A small network was shown many inputs. Here are its activations along a few directions, one row for each input.
In each table, some parts of the input vary, and every possible input appears once, in random order.
A made-up example of a description, with smaller parts first: one of 3 separate values, together with either a single point or one of 9 places around a ring or (one of 4 places along a line, together with one of 5 places around a ring).
Shared parts are said once, and a part with two or three values counts as separate values.

Other details of the inputs shift rows strongly along two fixed directions, in all tables alike. That doesn't count.

Table:
r1: [ 50  43 -26 -34   0  21 -12 -23  31  -8 -22  21  30 -12 -63  43]
r2: [ -9  32  22 -26  -4  63 -37  58   8 -14  84 -20  -2  11  43  12]
r3: [-75 -43  29  37 -12  -2  -7  27 -20  32  23   2 -21  36  69 -46]
r4: [-35  -2  18   7  16  17  -9  45 -18 -25  73 -34 -27   3  77  -3]
r5: [  2 -24 -18  27  -7 -61  32 -58  -8  17 -93  16   8  -9 -45 -19]
r6: [-10  25  18 -14   8  48 -24  56  -7 -37  78 -43 -19 -15  52  13]
r7: [ 32  -3 -29  -4  -8 -16   4 -33  14  17 -65  27  27   2 -51   2]
r8: [-68 -46  33  41 -10  -7  -7  23 -20  29  24   5 -20  39  70 -42]
r9: [-12 -53 -14  25   3 -82  44 -65 -21  32 -98  21   7  -1 -40 -50]
r10: [ 90  67 -50 -37   2  31  -5  -5  33 -51  -7 -16  12 -51 -60  81]
r11: [ 52  44 -19 -24  -1  16  -7   4  14 -36  12 -17   8 -40 -21  44]
r12: [ 50  50 -58 -26   2  10  -5 -22  34 -15 -36  13  31  -8 -45  53]
r13: [-64 -58  32  36  13 -53  27 -19 -32  27 -17   5 -21  15  30 -56]
r14: [ 17 -21  -6   0  -6 -48  23 -51 -11  10 -72  14  16 -16 -52 -28]
r15: [  2 -16 -14  18 -11 -39  19 -45   5  37 -73  34  19  15 -42 -17]
r16: [-16 -27 -19  22  -1 -57  24 -60   4  46 -92  45  22  15 -42 -23]
r17: [-61 -33  30  19   7  11  -4  37 -18  21  68  -3 -24  43  76 -35]
r18: [ 19  -2 -22  10   3 -37  20 -48   4  -3 -79  14  11 -23 -54  10]
r19: [-34  -9   3   4   0  15  -4  21  -2  18  28  -1  -8  25  29 -17]
r20: [ 13   2 -24  11 -17 -16   2 -25  15  15 -42  25  15  -1 -19  12]
r21: [-35 -35  24  25 -11 -19   5   2  -9  40   0  16  -7  29  31 -32]
r22: [-55 -29  46   9   2  13  -4  38 -22  22  75  -2 -22  43  67 -40]
r23: [ 11  20  -2 -14  -2  29 -18  28  14  -3  43  -4   2   8  22  25]
r24: [-47 -29  18  22 -10  -7   1   5  -9  37  -3  10  -7  28  26 -39]
r25: [-13  -8  23  -5  -5  10  -2  21  -2  21  42   5  -6  24  25 -10]
r26: [-23 -25   3   4   5   7  -5  18  -5  15  26   4  -3  27  32 -19]
r27: [ 69  64 -53 -30  -2  40 -25 -14  46 -34 -29  14  31 -27 -66  79]
r28: [ 47  50 -31 -20  -4  37 -14   9  18 -47   2 -21   5 -42 -31  50]
r29: [  7  21   6 -15   7  44 -28  30  17 -13  45   0   2   7  11  30]
r30: [ 79  66 -33 -35   7  30 -16 -12  31 -54 -20  -9  20 -53 -69  71]
r31: [-13 -44  12  22  -6 -84  52 -61 -22  45 -79  22   0   1 -39 -50]
r32: [ 12  26  19 -41   9  80 -44  74   7 -30 116 -25  -4  12  53  24]
r33: [ 48  22 -46 -17  -4  11  -7 -16  26 -11 -41  15  24  -7 -50  37]
r34: [-50 -50  31  24  14   2   2  38 -32  -5  59 -24 -40  16  74 -36]
r35: [ 16  22  13 -10   6  28 -13  28  -1 -33  43 -28 -11 -15  14  20]
r36: [-29 -33  33  15   8 -17  21  12 -25  12  38 -15 -32  10  37 -31]
r37: [ 23  22 -12   0  -8 -14  -2 -23   3 -17 -35  -4  16 -29 -24  12]
r38: [ 48  55 -16 -28  -4  42 -15  14  16 -46  15 -24   6 -42 -32  43]
r39: [-22 -43  12  25  -3 -78  48 -63 -25  38 -83  22   2   7 -41 -55]
r40: [-51 -44  44  26   4 -46  18 -17 -28  24 -17   4 -13   8  17 -49]
r41: [ 23  11   9 -16   8  30 -16  31  -2 -36  40 -28  -9 -19  15  17]
r42: [ 12  36  13 -35  11  48 -11  41  -1 -36  70 -38 -15 -16  13  18]
Each input here is: one of 2 separate values, together with either a single point or (one of 4 places along a line, together with one of 5 separate values).
Changing only the choice among 2 separate values turns r22 into r39. The same change can be made to r16. Which row results?
Answer: r13
Change only the place on the line of 4 in r16. List by row number the other rows that result.
Answer: r1, r27, r29
Change only the place on the line of 4 in r26. List by row number the other rows that result.
Answer: r7, r32, r33
Change only the choice among 2 separate values in r42. List by row number the other rows that result.
Answer: r2
